Each row below holds a small network's activations on one input, seen along a few directions.
Each table varies a few parts of the input and shows all the possible inputs, shuffled.
Descriptions start from the smaller parts, as in this example, which fits no table here: line(4) and (point or line(11) or (values(3) and ring(8))).
Shared parts are said once, and a part with two or three values counts as separate values.
In the rows, zero is written as 128.

Other details of the inputs vary at random and push rows far along two fixed directions, the same in every table; ignore that.

Rows:
R1: [ 91 133 156 155 130  95 126  98 117 118 137 159 112 166]
R2: [110 126 152 176 119  89 124 102 111 126 150 131 128 173]
R3: [ 96 136 167 135 155 104 125  97 119 106 152 143 111 150]
R4: [169 165 103  75 122 191  12 213 119 134  97 122  75 100]
R5: [136 107 158  97 158 124 229  77 146 153 120  91 170 111]
R6: [ 89 140 180 123 155 105 130  93 107 145 144 139 102 145]
R7: [188 137  73  67 115 193  97 192 146 163  70 107 114  69]
R8: [131 102 154  97 171 129 227  78 149 151 130  94 168  99]
R9: [202 134  84  51 102 190  82 193 142 149  68  90 116  88]
R10: [ 99 157 133 133 116 122  39 150  99 117 125 177  60 151]
R11: [133 101 137 103 157 118 231  78 153 124 130  99 178 115]
R12: [101 153 132 141  99 117  29 149 101 113 123 170  66 174]
R13: [ 88 130 150 152 141 102 127 100 119 114 146 161 112 151]
R14: [189 124  54 118  97 171 107 193 140 143  89 108 151 100]
R15: [175 107 105  76 139 165 199 128 161 162  80  86 163  74]
R16: [ 97 125 143 182 130  94 124 107 107 128 152 149 126 156]
R17: [168 157  71 105 105 180  22 213 138 119  91 144  91 111]
R18: [100 131 147 164 128  93 124  99 109 125 157 137 123 166]
R19: [145  97 124 149 152 119 226  89 150 129 143  84 200 120]
R20: [176 105  89  87 151 166 185 137 171 110 111  75 184  89]
R21: [135 100 138 114 148 118 234  79 155 130 118 110 177 115]
R22: [137  99 125 156 157 123 224  94 145 129 144  93 200 116]
R23: [103 125 153 161 115  89 121  95 110 121 155 128 123 180]
R24: [105 131 150 167 140 101 128 100 113 118 162 130 128 158]
R25: [119 147 131 163  89 110  34 151  95 120 138 142  85 182]
R26: [175 125  70  94  67 172 139 202 152 150 105 127 154  42]
R27: [198 121  59 103  99 177  89 191 144 129 101  96 139  97]
R28: [ 96 158 125 145 112 121  36 151 101 117 127 178  67 160]
R29: [110 153 123 177 114 120  43 158  95 123 140 159  90 157]
R30: [ 96 136 158 147 150 103 123  99 122 106 153 143 118 157]
R31: [169 102 101  75 151 170 196 129 164 160  91  90 162  63]
R32: [179  97  79 119 117 151 202 129 159 142 100  84 188  99]
R33: [ 97 129 159 137 126  92 123  94 119 108 144 137 116 177]
R34: [ 88 139 177 133 165 114 135  99 113 146 144 149 107 133]
R35: [140  93 122 155 132 113 229  88 146 143 127 100 196 129]
R36: [ 95 131 155 145 142  98 120  97 121 108 152 147 112 157]
R37: [ 97 125 148 168 115  92 127  98 108 128 149 141 123 174]
R38: [196 134  73  68 124 193  79 200 150 109  91  98 127  84]
R39: [135  99 125 147 157 128 224  90 147 129 147  94 196 114]
R40: [132  98 118 143 141 116 231  85 145 142 135 104 192 121]
R41: [175 151  84  85 102 173  10 208 129 114  93 138  76 109]
R42: [106 158 128 135 113 120  34 150 105 110 131 161  69 162]
R43: [107 124 145 174 131  93 122 104 111 122 158 133 127 160]
R44: [107 128 152 166 120  92 125  98 112 124 153 131 123 171]
R45: [198 126  64  68  95 183  92 193 153 128  67 107 126  92]
R46: [190 134  62  88 121 192  86 202 157 116  88 111 137  86]
R47: [106 150 118 166 106 120  39 154  96 124 141 163  77 155]
R48: [ 86 137 168 144 160 111 127 102 114 105 153 152 109 145]
R49: [148 101 114  67 106 158 233 138 180 143 113 120 183  32]
R50: [ 89 130 159 141 146 102 128  98 117 115 146 161 105 145]
R51: [ 83 141 185 135 171 118 129 101 108 139 151 145 105 135]
R52: [ 57 141 192 119 121 110 155 113 113 158 155 176  94  93]
R53: [114 156 130 160 119 126  32 155  96 109 153 141  83 160]
R54: [ 75 134 154 164  96  90 146 125 107 137 161 169 123 109]
R55: [ 92 141 183 125 167 112 129  96 112 139 149 136 106 139]
R56: [ 91 135 162 143 154 108 133 100 118 112 147 156 111 143]
R57: [ 99 133 158 145 131  95 125  96 121 112 142 142 115 169]
R58: [ 89 134 180 125 140 102 130  95 106 148 133 146 102 153]
R59: [180 155  87  85  90 171  17 206 129 117  83 133  80 120]
R60: [ 97 129 167 124 131  93 125  93 116 108 143 137 110 169]
R61: [176 148  75 128  86 160  28 207 117 130 105 127 105 131]
R62: [104 104 145 107 117 121 248 100 165 137 143 137 181  66]
R63: [181  91  78 122 112 145 204 131 157 139  98  76 196 107]
R64: [178 100  77 118 137 159 202 134 163 136 110  83 195  86]
R65: [104 131 154 178 144 100 118 107 109 113 166 126 130 162]
Each input here is: line(5) and (point or (values(2) and line(6))).
The inputs of R25 and R60 match in every part but the line(5) part. If R16 is changed in the same way as R25 into R60, which row does it become?
> R50
Start at R65 and move only the line(6) part, one step at a time. The first step leads to R19. Which rows follow, in order?
> R43, R61, R2, R25
Change only the values(2) part in R57. List by row number the other rows that result.
> R1
Change only the line(5) part in R37. List by row number the other rows that result.
> R12, R45, R58, R63

Rows:
R66: [181 127  77  68 116 179 108 183 154 116  89 113 129  78]
R67: [225 101  33 115  76 173 119 196 146 152  89  72 174 107]
R68: [116 110 117 183 119 118 209 114 139 133 157 126 190 104]
R69: [ 95 145 158 149 149 124  95 134 111 130 162 146 100 125]
R70: [112 118 143 135 161 123 188  94 132 147 141 119 151 108]
R71: [108 141 145 147 146 107  75 114 110  96 143 144  89 173]
R72: [129 141 124 150 144 125  72 129 110 122 131 131 103 157]
R73: [178 137  90  54 104 185 124 185 153 152  76 114 129  59]
R74: [118 140 158 130 136 114  84 112 111 112 125 128  96 186]
R75: [113 108 150 135 170 123 212  87 137 141 148 110 164 101]
R76: [ 78 145 166 126 132 116  96 128 112 129 152 175  81 118]
R77: [ 81 149 167 122 130 119 102 129 118 124 160 165  90 109]
R78: [135 102 134 121 167 112 219  64 150 118 128  91 173 151]
R79: [187 114  41 108  72 177 125 203 169 115  86 116 167  76]
R80: [101 101 136 165 113 109 229 104 155 129 150 148 188  93]
R81: [190 129  81  57 111 180 122 181 156 129  71 105 136  87]
R82: [ 95 160 170 105 112 126  83 141 111 146 125 158  78 126]
R83: [115  91 136 136 101  82 220  82 139 138 133 121 168 133]
R84: [138 101 134 137 176 115 217  70 142 135 133  88 184 140]
R85: [111 139 150 145 147 110  85 115 115  91 153 137  99 168]
R86: [ 94 140 162 124 136 111 101 120 117 100 155 158  97 134]
R87: [136 109 136 143 174 122 186  90 142 115 153  90 173 128]
R88: [115 121 156 130 157 121 188  95 128 153 129 113 147 115]
R89: [122  99 115 177 130  98 209  87 148  98 156 106 198 152]
R90: [ 96 152 148 113 121 129  90 139 115 144 130 168  83 120]
R91: [129 100 109 192 137 104 215  94 139 117 163 101 209 143]
R92: [119 105 147 129 167 123 227  81 142 156 137 106 173 108]
R93: [118 141 162 148 147 112  86 115 102 128 132 125 105 178]
R94: [102 136 138 148  65 104  92 143 109 151 129 178  90 127]
R95: [108 153 162 131 130 130  73 144 101 152 127 141  89 141]
R96: [108 145 137 116 125 123  89 129 117 115 128 159  92 135]
R97: [132 141 136 142 142 127  75 131 105 129 121 126 103 166]
R98: [175 132  77  60 107 187 123 182 157 147  86 119 134  50]
R99: [213 107  42 105  65 179 138 199 151 167  78  91 168  60]
R100: [130 144 132 126 132 126  71 128 113 112 114 130  92 174]
R101: [117 130 119 162  82  94  61 131  97 119 141 135 100 195]
R102: [163 148 110  72  98 168  54 192 132 128  84 131  89 116]
R103: [125 139 129 152 147 128  65 136 107 115 138 133  97 155]
R104: [114 135 138 141 144 112  93 106 116 104 135 140 102 173]
R105: [ 95 145 154 121 132 106 103 116 114 117 134 162  92 149]
The inputs of R96 and R98 match in every part but one. If R86 is changed in the same way as R96 into R98, which row does it become?
> R77
What is each input in this table made of?
> ring(5) and (values(2) or line(6))
Change only the values(2) part in R101. List by row number the other rows that result.
> R89
Start at R66 and move only the ring(5) part, one step at a time. The first step leads to R71. Which rows follow, in order?
> R103, R75, R76
Change only the ring(5) part in R83. List by row number the other rows that result.
> R67, R94, R99, R101

Rows:
R106: [167  96  64 165 106 139 191 143 155 124 129  95 208 106]
R107: [ 84 124 166 146 125 102 177  95 123 149 154 151 133 117]
R108: [163 127  89  96 127 166 122 167 155 102 112 120 142  84]
R109: [155 113 116 119 169 149 186 114 145 146 127  86 169  99]
R110: [129 126 117  99 106 132 135 139 145 110 117 148 125 106]
R111: [163 127  91 110 119 171 132 174 147 146 115 115 148  67]
R112: [178 115  95  92 165 161 157 130 162 100 108  87 162 108]
R113: [130 123 135 112 116 125 154 123 129 156 114 122 134 119]
R114: [131 141 111 128 114 150  89 175 126 129 135 144 116  91]
R115: [168 110 102 103 174 158 179 118 160 113 117  80 173 108]
R116: [115 125 139 113 115 132 160 131 133 158 123 145 129  87]
R117: [103 118 161 116 137  94 173  74 132 111 130 135 129 159]
R118: [ 66 158 180 147 118  86  54 110  88 113 149 177  55 196]
R119: [146 123 129 104 150 130 137 110 138 114 116  99 133 149]
R120: [ 69 137 198 162 157  65 121  59  94 116 162 148  95 201]
R121: [170 133  94 112 145 170  96 168 135 131 114 102 129 103]
R122: [ 97 122 167 153 179  98 171  70 126 117 160 122 143 152]
R123: [114 149 132 127 123 148  86 167 118 146 129 158 100  94]
R124: [100 158 129 126  93 127  37 169 111 115 129 181  67 133]
R125: [143 126  76 169  56 130  78 176 118 126 125 146 131 134]
R126: [150 144 121  98 128 139  50 148 124 100 105 124  84 162]
R127: [131 101 113 187 150 106 195  86 132 115 152  93 196 159]
R128: [153 126 127 111 133 140 125 130 127 145 110 105 127 130]
R129: [141 147 126 120 149 158  62 162 114 143 117 129  92 118]
R130: [137 136 127  96 107 143  98 153 121 160  96 138 102 113]
R131: [ 83 140 164 161 132 104 118 117 113 111 165 164 107 137]
R132: [169 115  89 158 106 123 119 133 126 121 117  92 153 167]
R133: [143 121 132 115 144 132 141 116 128 136 120 100 135 137]
R134: [112 158 136 121  97 125  37 156 104 128 115 163  66 159]
R135: [ 96 110 147 195 101  67 163  78 108 125 156 132 149 190]
R136: [ 84 128 192 142 167  89 152  66 101 149 143 134 111 166]
R137: [124 142 116 118  87 142  78 175 120 137 122 158  97  97]
R138: [129 128 119 112  98 133 138 144 139 131 122 146 128 100]
R139: [106 110 149 134 167 120 215  83 151 111 156 119 176 111]
R140: [130 120 132 111 116 125 153 123 131 145 117 121 135 122]
The inputs of R133 and R114 match in every part but one. If R132 is changed in the same way as R133 into R114, which row does it become?
> R106
What is each input in this table made of?
> ring(5) and (point or line(6))
Start at R108 and move only the ring(5) part, one step at a time. The first step leads to R112. Which rows follow, in order?
> R126, R117, R110
Which other rows agree with R137 in the ring(5) part? List them by row number.
> R107, R110, R116, R124, R125, R138
Start at R117 and move only the line(6) part, one step at a time. The first step leads to R118. Which rows follow, in order?
> R134, R140, R113, R130
Which other rows agree with R112 in the ring(5) part? List them by row number.
> R109, R115, R121, R122, R127, R129
